A small network was shown many inputs. Here are its activations along a few directions, one row for each input.
In each table, some parts of the input vary, and every possible input appears once, in random order.
Descriptions start from the smaller parts, as in this example, which fits no table here: ring(8) and (point or ring(11) or (values(3) and line(6))).
Shared parts are said once, and a part with two or three values counts as separate values.

Other details of the inputs vary at random and push rows far along two fixed directions, the same in every table; ignore that.

A family of inputs:
R1: [-35 -19 -25  21 -10  13 -17   7  -6  12 -47  35   3   5  20  11]
R2: [ -6 -27 -16  19 -19   0 -32  12 -20   8 -27  42 -17   8  18  29]
R3: [  1  14 -14 -21 -15  22 -26  -9  18  -8 -19  -4   5 -27  -8 -29]
R4: [-26 -16  -9  16  21 -45  24   1  -5  -2  23   7   7  36   7 -10]
R5: [ 11  18 -18 -24 -13  10 -27  -9  11 -16  -7   2 -11 -28 -17 -34]
R6: [ 31   9   5 -17 -23  28 -33   0   0  -7 -15   1 -18 -23  -8   7]
R7: [ 11   9 -12 -20  -2  30 -27   7  17 -18 -29   4   8 -35  -5 -20]
R8: [ 15   9   2 -10 -18  42 -17   2  11   2 -31  -4   1 -33   8  -3]
R9: [  5  12 -18 -23  -8  19 -28  -5  15 -18 -19   1   5 -33 -13 -34]
R10: [ 19   8   0 -13 -15  38 -23   9  14 -10 -31   0   4 -34   4  -6]
R11: [ -7 -20 -21  18 -21 -12 -33   1 -21  11 -15  47 -21  11   8  20]
R12: [ 13  21  -6 -19 -27  14 -25 -17   3  12   1  -2 -21 -19 -15 -15]
R13: [ 32   6   6 -13 -12  33 -27  12   8 -19 -18   4  -6 -35  -6   1]
R14: [ 38  22  40 -20  22  -3  26   0   7 -18  43 -48   0  -8 -18   0]
R15: [-28  -7  -4  20   9 -38  25  -6 -17  22  26   7  -2  41   1  15]
R16: [ 34  28  34 -23  12  -9  26 -18   6  -5  51 -46  -3   2 -26  -4]
R17: [  8  23  27 -17  23  13  39 -11  20   1  20 -56  22  -8  -5 -17]
R18: [ 21  31  26 -27  12 -14  30 -17   9  -1  52 -51   0   4 -28 -21]
R19: [-12 -19  13  23  11 -26  32   5 -18  15  15   3  -3  34  13  39]
R20: [-23 -28 -30  16  -2   5 -29  20  -1  -6 -44  41   7   3  21   0]
R21: [ 21   8  -2 -14  -6  34 -25  13  12 -19 -28   6   7 -37   1  -9]
R22: [ 13  27  37 -11  13  21  47 -10  12   7  17 -55  19 -10  -2   2]
R23: [ 30  20  42 -12  11  14  38  -4   9   2  27 -51  11  -8  -7   6]
R24: [ -5 -27  13  27  23 -25  28  25 -12  -5  14   0  14  31  16  24]
R25: [-16 -13   5  23   9 -36  28  -6 -19  18  27   7  -8  38   2  30]
R26: [-14 -26 -14  25 -20  14 -17  13 -16  13 -40  39  -8   5  19  35]
R27: [ -1 -22 -24  15  -9 -18 -41  11 -21 -10 -13  55 -20   7   0  12]
R28: [-44 -15  -7  24  18 -26  32  -4  -4  14   9  -1  18  33  12   2]
R29: [-14 -17  -4  14  25 -50  14   7 -15  -6  33  17   1  35  -3  -3]
R30: [-37 -19  -7  22  23 -33  27   2  -2   8  13  -1  20  30  15  -7]
R31: [ -3  25 -14 -17 -27  24 -14 -25  11  14 -11  -5 -16 -20 -12 -16]
R32: [-31 -14 -10  20  17 -40  25  -4  -6  10  22   6   5  35  11  -4]
Each input here is: line(4) and ring(8).
Q: Changing only the line(4) part turns R30 into R9. The same change can be made to R12. Which row results?
A: R29
Q: Start at R26 and move only the ring(8) part, one step at a time. The first step leads to R19. Which rows follow, in order?
A: R25, R15, R31, R28, R1, R22
Q: Start at R22 and move only the line(4) part, one step at a time. The first step leads to R8. Which rows follow, in order?
A: R10, R21
Q: Start at R18 and move only the ring(8) part, one step at a time. The first step leads to R16. Which rows follow, in order?
A: R6, R24, R10, R20, R3, R4

A family of inputs:
R33: [ 28  27  31 -23   7  14  22 -11  13  -3  27 -49   6 -14 -17  -9]
R34: [-15 -20 -24  13  -9   1 -27  12  -7  -3 -30  39  -5   1  12   5]
R35: [-16 -18   8  19  32 -35  35  11  -6  -3  24  -6  17  32  12   3]
R36: [ 22  19  -1 -22 -24  55 -27  -1  16  -5 -36  -7  -2 -46  -4  -7]
R37: [-22 -13   2  18  28 -41  36   4  -7   1  29  -5  13  35   5   1]
R38: [-20 -19 -30  11 -12  -3 -32   5  -6   1 -27  40  -4   3  10  -4]
R39: [-15 -15   9  20  31 -36  37  11  -8  -3  26  -5  14  31   9   7]
R40: [ 30  33  30 -24   1   9  22 -18  10   1  34 -46  -5 -13 -21  -5]
R41: [ 28  22   0 -25 -29  41 -33  -8   9  -2 -20  -3 -15 -38 -15  -3]
R42: [ 19  29  -8 -29 -34  34 -38 -18  10   2 -15  -1 -21 -37 -21 -17]
R43: [-14 -13 -26  11 -18  -8 -31   1 -13   6 -18  43 -16   5   4   5]
R44: [-14 -25 -19  16  -8  16 -23  18  -3  -1 -43  34   8  -4  24  10]
R45: [ 27  33  29 -25   1  10  21 -19  12   1  31 -48  -4 -14 -21  -7]
R46: [-22 -17 -29  11 -11  -4 -28   3  -7   1 -26  38  -6   3   7  -1]
R47: [-12 -17  11  20  22 -39  33   5 -12   5  31  -5   6  38   9  14]
R48: [-19 -12   4  17  23 -43  32   1 -10   7  33  -3   7  39   5   3]
R49: [ 28  30  30 -24   5  16  22 -13  13  -3  25 -48   3 -16 -19  -6]
R50: [-16 -24 -18  17  -7  15 -20  17  -4   0 -43  32   5  -4  21  12]
Q: Changing only one part turns R37 into R46. The same change can be made to R39. Which row results?
A: R34
Q: What do these inputs look like to the network?
A: values(3) and (point or ring(5))
Q: Change only the ring(5) part in R47. List by row number the other rows that result.
A: R33, R35, R38, R48
